A small network was shown many inputs. Here are its activations along a few directions, one row for each input.
In each table, some parts of the input vary, and every possible input appears once, in random order.
A made-up example of a description, with smaller parts first: line(6) and (point or ring(11) or (values(3) and ring(8))).
Shared parts are said once, and a part with two or three values counts as separate values.
In the rows, 100 means zero.

Other details of the inputs shift rows strongly along three fixed directions, in all tables alike. That doesn't count.

Rows:
R1: 131	166	53	115	98	103	116	156	153	175	114	113	114
R2: 73	165	82	112	52	112	129	134	171	157	84	106	84
R3: 98	66	137	109	79	51	69	97	57	54	97	95	92
R4: 128	93	75	93	133	115	99	111	91	105	122	116	124
R5: 79	97	109	100	96	120	120	82	105	96	88	99	89
R6: 80	98	103	101	100	114	112	77	101	96	83	80	90
R7: 83	94	106	89	94	115	106	74	116	99	96	103	88
R8: 77	96	108	84	102	115	107	86	114	92	84	89	94
R9: 126	91	74	108	137	116	111	112	74	112	111	108	122
R10: 82	93	108	88	98	113	112	77	119	97	99	97	87
R11: 130	88	74	105	132	117	112	108	75	118	106	108	124
R12: 125	94	70	96	133	113	101	112	77	102	105	102	132
R13: 131	89	75	90	128	115	99	108	91	110	117	116	126
R14: 76	92	106	90	93	117	111	80	110	98	91	104	93
R15: 105	79	141	96	93	50	51	90	72	51	103	82	89
R16: 91	142	115	127	41	49	79	154	124	107	94	103	85
R17: 141	139	79	127	85	43	68	185	92	118	100	101	121
R18: 87	99	109	92	98	113	105	68	117	105	100	100	86
R19: 130	93	76	98	141	115	103	112	73	108	99	96	125
R20: 73	93	107	92	98	117	115	84	113	95	96	100	91
R21: 75	97	104	88	97	114	106	82	112	90	90	90	97
R22: 81	93	106	104	97	116	118	74	99	105	85	95	86
R23: 98	145	115	127	49	42	73	140	132	112	105	95	76
R24: 75	91	108	89	97	115	117	83	113	97	94	98	92
R25: 143	67	104	109	117	49	62	133	30	64	121	109	128
R26: 92	136	112	124	39	44	80	151	126	113	92	100	86
R27: 96	69	135	109	79	52	66	95	55	54	97	98	91
R28: 85	98	108	83	103	114	102	80	120	91	89	87	89
R29: 82	98	103	87	98	113	101	76	118	89	95	89	93
R30: 79	96	107	96	92	119	119	80	102	98	89	100	89
R31: 129	95	77	108	134	121	111	112	72	112	109	111	123
R32: 86	103	107	89	102	111	99	70	118	95	99	85	91
R33: 131	96	75	89	126	118	98	109	88	107	120	119	125
R34: 128	89	75	104	136	114	114	110	74	115	109	106	123
R35: 89	96	111	92	97	112	107	69	119	105	101	96	86
R36: 76	93	106	100	99	116	120	82	106	96	91	97	88
R37: 84	99	110	92	96	118	108	79	117	94	99	102	88
R38: 106	77	142	101	82	53	55	86	65	54	114	97	87
R39: 82	96	108	103	94	119	120	76	98	102	88	94	85
R40: 136	101	81	95	135	117	97	105	89	110	124	116	123
Description of these inputs: line(5) and (values(2) or ring(6)).
The inputs of R26 and R11 match in every part but the line(5) part. If R24 is changed in the same way as R26 into R11, which row does it become?
Answer: R34
The inputs of R30 and R33 match in every part but the line(5) part. If R12 is changed in the same way as R30 into R33, which row does it become?
Answer: R29
Which other rows does R21 become when the values(2) part takes its other values? List them by row number.
Answer: R8
Which other rows does R16 become when the line(5) part takes its other values? List them by row number.
Answer: R5, R31, R37, R40
A walk changes only the ring(6) part. It starts at R40 and steps to R23. List the rest of the walk in order.
Answer: R1, R35, R18, R38

Rows:
R41: 73	75	143	108	99	90	96	72	79	75	75	81	75
R42: 56	128	114	88	56	106	114	101	174	120	111	111	77
R43: 128	110	120	112	98	68	83	113	77	103	105	85	94
R44: 63	150	113	84	69	106	113	113	188	127	83	87	75
R45: 121	103	117	119	81	66	91	106	75	104	129	113	96
R46: 116	113	57	86	116	126	95	100	90	111	87	96	137
R47: 110	99	78	118	121	120	127	106	90	133	113	130	118
R48: 82	75	108	79	121	137	114	40	107	101	122	117	85
R49: 125	98	110	115	102	60	74	103	66	83	110	70	101
R50: 110	132	94	101	77	86	85	146	149	105	116	111	100
R51: 102	126	88	108	53	85	84	124	99	119	100	128	112
R52: 78	62	139	118	93	93	95	64	72	54	88	94	73
R53: 110	136	92	103	70	87	78	131	104	118	76	101	111
R54: 85	112	98	78	127	144	121	61	138	125	91	94	81
R55: 112	133	87	110	97	66	73	119	120	111	105	84	96
R56: 90	97	95	87	120	149	119	54	131	105	105	105	78
R57: 115	102	73	72	141	113	95	107	118	95	117	92	134
R58: 124	107	65	94	104	139	101	104	92	110	95	121	126
R59: 61	74	138	93	94	93	110	94	79	63	73	81	80
R60: 132	47	68	81	118	95	111	91	88	128	94	111	125
R61: 105	80	109	116	94	74	93	137	62	61	101	107	102
R62: 55	74	123	98	94	88	107	88	81	56	76	66	86
R63: 91	94	106	115	81	71	107	141	74	91	110	121	106
R64: 142	88	90	105	130	122	109	88	73	99	122	107	109
R65: 115	85	74	110	145	115	105	99	72	104	98	86	123
What do these inputs look like to the network?
Answer: point or (line(4) and (point or line(5)))
A walk changes only the line(4) part. It starts at R57 and steps to R44. List the rest of the walk in order.
Answer: R50, R42

Rows:
R66: 91	118	125	143	41	51	74	129	74	71	94	103	80
R67: 128	71	67	116	130	96	119	137	56	115	105	122	129
R68: 76	154	98	114	76	90	105	129	161	122	104	99	85
R69: 55	117	124	97	50	90	90	102	144	93	86	90	69
R70: 99	135	74	96	128	139	137	100	162	139	102	86	94
R71: 96	152	85	110	55	83	93	122	151	147	86	97	81
R72: 93	154	102	116	63	86	116	144	156	135	102	109	75
R73: 123	88	131	121	76	40	68	119	79	81	137	112	91
R74: 125	149	93	121	79	57	74	168	111	120	117	123	107
R75: 100	42	114	62	118	122	93	49	66	59	108	119	111
R76: 102	68	139	98	106	77	68	50	67	67	118	91	88
R77: 121	82	109	94	123	84	67	122	63	69	127	110	120
R78: 117	97	128	108	88	46	53	105	68	76	110	97	91
R79: 138	128	54	96	160	126	104	123	115	130	121	102	135
R80: 52	91	130	72	69	123	115	30	137	92	68	83	62
R81: 143	66	90	89	158	125	109	66	72	104	134	105	119
R82: 100	130	54	123	101	130	148	113	132	162	78	96	98
R83: 90	61	133	110	103	79	97	93	40	66	70	78	97
R84: 110	93	116	99	78	43	51	132	93	56	111	105	112
R85: 39	88	144	82	82	131	130	55	142	79	89	81	53
R86: 68	141	120	132	47	90	105	102	112	102	61	73	68
R87: 82	157	94	134	51	91	124	158	123	137	71	103	94
R88: 123	93	133	108	93	46	64	115	74	69	110	91	86
R89: 130	81	89	78	164	131	96	76	67	92	116	108	124
R90: 49	102	123	75	82	119	109	47	157	82	69	70	71
R91: 134	70	101	91	101	76	68	101	67	81	130	125	128
R92: 96	141	59	91	115	137	120	102	166	144	92	91	106
R93: 76	46	139	103	98	85	104	92	38	54	78	95	100
R94: 118	110	35	90	145	119	121	118	90	125	110	84	145
R95: 125	58	94	118	123	67	93	116	39	90	93	95	116
R96: 107	50	122	81	129	115	106	63	67	68	124	113	97
R97: 142	114	50	76	138	135	101	129	112	132	105	106	143
R98: 80	96	95	73	138	171	147	57	139	118	93	79	85
R99: 128	91	93	130	104	49	88	158	54	111	84	96	118
R100: 93	62	141	97	98	80	75	58	68	61	127	110	91
R101: 59	59	130	109	83	110	110	49	70	55	88	97	75
R102: 52	46	138	102	91	96	124	75	70	72	69	93	80
R103: 143	110	54	76	139	134	104	113	104	130	103	116	138
R104: 140	100	68	89	126	106	85	131	83	109	123	132	135
R105: 110	138	73	100	111	134	138	105	148	159	101	101	89
R106: 138	109	47	88	128	131	107	124	103	140	123	136	136
R107: 89	163	97	113	72	88	95	137	155	138	89	84	82
R108: 94	158	89	108	61	85	93	128	155	140	82	96	83
R109: 66	128	50	91	102	134	150	108	139	134	97	90	116
R110: 120	75	80	99	142	147	116	91	38	81	106	116	135
R111: 33	75	126	108	68	124	145	46	117	89	68	91	54
R112: 149	108	90	108	84	50	56	130	86	109	117	109	125
R113: 134	115	98	114	92	56	66	147	77	102	128	126	113
R114: 117	57	77	66	161	166	116	27	85	109	118	107	122
R115: 66	132	121	134	48	94	105	87	112	97	68	78	59
R116: 93	106	129	100	46	43	54	139	106	69	97	99	95
R117: 94	62	123	117	98	86	84	64	45	55	91	85	85
R118: 108	51	79	66	153	170	122	34	86	103	128	125	126
R119: 42	94	130	75	80	130	108	41	142	86	70	67	61
R120: 96	111	135	120	67	31	67	138	112	66	117	92	79
R121: 136	110	92	98	84	59	62	153	86	92	113	126	125
R122: 45	87	123	88	105	164	154	33	102	93	51	71	76
R123: 126	106	49	85	146	135	106	120	117	120	123	121	141
The inputs of R84 and R90 match in every part but one. If R74 is changed in the same way as R84 into R90, which row does it become?
Answer: R89
The inputs of R66 and R115 match in every part but one. If R68 is changed in the same way as R66 into R115, which row does it become?
Answer: R79
What do these inputs look like to the network?
Answer: values(2) and (point or ring(8) or (line(4) and line(5)))
Which other rows does R95 become when the ring(8) part takes its other values? List them by row number.
Answer: R82, R83, R86, R99, R115, R117, R122
Which other rows does R78 become when the values(2) part takes its other values? List them by row number.
Answer: R113
A walk changes only the line(4) part. It starts at R103 and steps to R108. List the rest of the walk in order.
Answer: R89, R88
